Each row below holds a small network's activations on one input, seen along a few directions.
In each table, some parts of the input vary, and every possible input appears once, in random order.
A made-up example of a description, with smaller parts first: ring(5) and (point or line(11) or (values(2) and line(6))).
Shared parts are said once, and a part with two or three values counts as separate values.
In the rows, zero is written as 128.

Other details of the inputs shift rows strongly along two fixed directions, in all tables alike. That doesn't count.
To show where, the next rows are all for the same input, with only those details redrawn:
137	138	130	153	133	136	149	119	132	95	120	127	103	124	156	109	122
142	158	136	157	144	143	174	130	128	79	110	138	99	108	189	98	119
139	102	123	164	101	137	123	122	110	85	138	141	106	142	97	123	103
136	129	129	155	126	134	141	118	129	95	125	128	104	129	140	114	119
116	147	131	124	158	115	122	82	182	159	117	69	110	133	169	117	161
132	142	130	148	139	131	144	111	145	109	120	114	104	124	161	111	132
134	105	124	158	107	132	118	114	122	100	137	128	108	142	101	125	112
113	87	118	133	110	112	69	76	160	161	146	77	118	166	72	143	140

Table:
r1: 123	171	121	117	154	113	134	74	176	167	129	64	126	112	187	118	153
r2: 122	177	107	139	170	129	166	164	116	83	109	159	129	103	187	138	113
r3: 147	114	155	133	112	145	150	152	123	132	121	161	124	126	152	98	119
r4: 126	172	124	126	189	127	167	140	109	109	100	151	123	73	198	114	164
r5: 109	100	146	107	152	96	79	85	154	208	120	85	137	136	135	129	176
r6: 127	123	138	126	126	116	103	126	70	115	109	145	135	117	98	154	131
r7: 112	102	102	118	106	109	74	82	156	161	158	76	119	145	59	135	155
r8: 144	107	160	113	74	128	118	143	102	147	126	143	137	134	86	118	121
r9: 113	110	98	135	131	135	126	155	95	88	143	162	129	121	77	165	120
r10: 137	113	120	123	89	142	122	163	145	132	145	144	142	158	99	118	101
r11: 149	134	147	123	111	136	147	133	126	153	137	142	143	114	156	104	120
r12: 135	166	126	137	177	124	157	123	102	118	107	143	138	85	199	129	135
r13: 139	153	138	134	106	125	142	121	108	97	117	118	110	116	130	118	123
r14: 141	108	150	113	71	149	133	167	109	119	132	147	136	149	69	132	99
r15: 118	122	138	106	147	95	90	81	145	210	132	83	153	117	145	130	165
r16: 139	132	161	122	120	114	132	138	78	128	108	146	132	99	137	116	139
r17: 131	177	125	117	161	150	190	147	150	107	125	134	143	114	192	132	112
r18: 125	157	135	127	167	157	189	164	148	90	110	150	123	125	184	127	110
r19: 128	118	104	133	105	142	126	164	124	91	148	158	143	158	84	145	84
r20: 117	137	146	93	152	135	137	126	203	190	116	87	131	148	167	119	153
r21: 143	103	125	149	103	114	102	145	80	119	138	168	139	124	104	113	113
r22: 107	145	133	115	199	107	114	95	150	171	95	97	130	117	187	138	176
r23: 149	108	131	136	78	133	118	157	108	128	143	169	138	140	106	102	100
r24: 107	95	101	121	134	88	37	88	129	183	139	99	150	157	68	164	149
r25: 114	119	135	82	125	112	99	104	177	221	140	84	137	134	120	110	181
r26: 146	188	117	153	142	130	173	137	131	83	115	137	109	101	205	86	117
r27: 123	116	134	113	96	144	130	157	104	96	133	146	141	149	65	161	94
r28: 108	130	120	135	168	131	140	139	126	107	115	140	124	128	146	160	125
r29: 136	95	130	138	106	124	118	145	76	117	142	167	130	108	89	113	134
r30: 115	105	103	111	115	144	123	152	134	111	156	140	135	148	60	154	116
r31: 136	95	120	115	84	154	133	168	127	122	154	153	130	145	65	122	110
r32: 109	160	134	113	157	121	142	140	112	113	103	126	132	111	144	163	137
r33: 148	106	129	129	83	156	140	156	121	120	155	154	146	145	91	130	87
r34: 111	122	125	123	142	110	92	72	182	171	129	62	115	149	129	131	160
r35: 117	117	104	137	131	128	120	129	102	111	143	141	145	132	97	178	104
Q: What is each input in this table made of?
A: values(5) and (point or ring(6))
Q: Changing only the values(5) part turns r25 into r11. The same change can be made to r31. Which row results?
A: r33
Q: Which other rows does r21 become when the ring(6) part takes its other values? List them by row number.
A: r2, r10, r19, r23, r24
Q: Which other rows does r6 become when the values(5) part takes its other values? List them by row number.
A: r4, r12, r22, r24
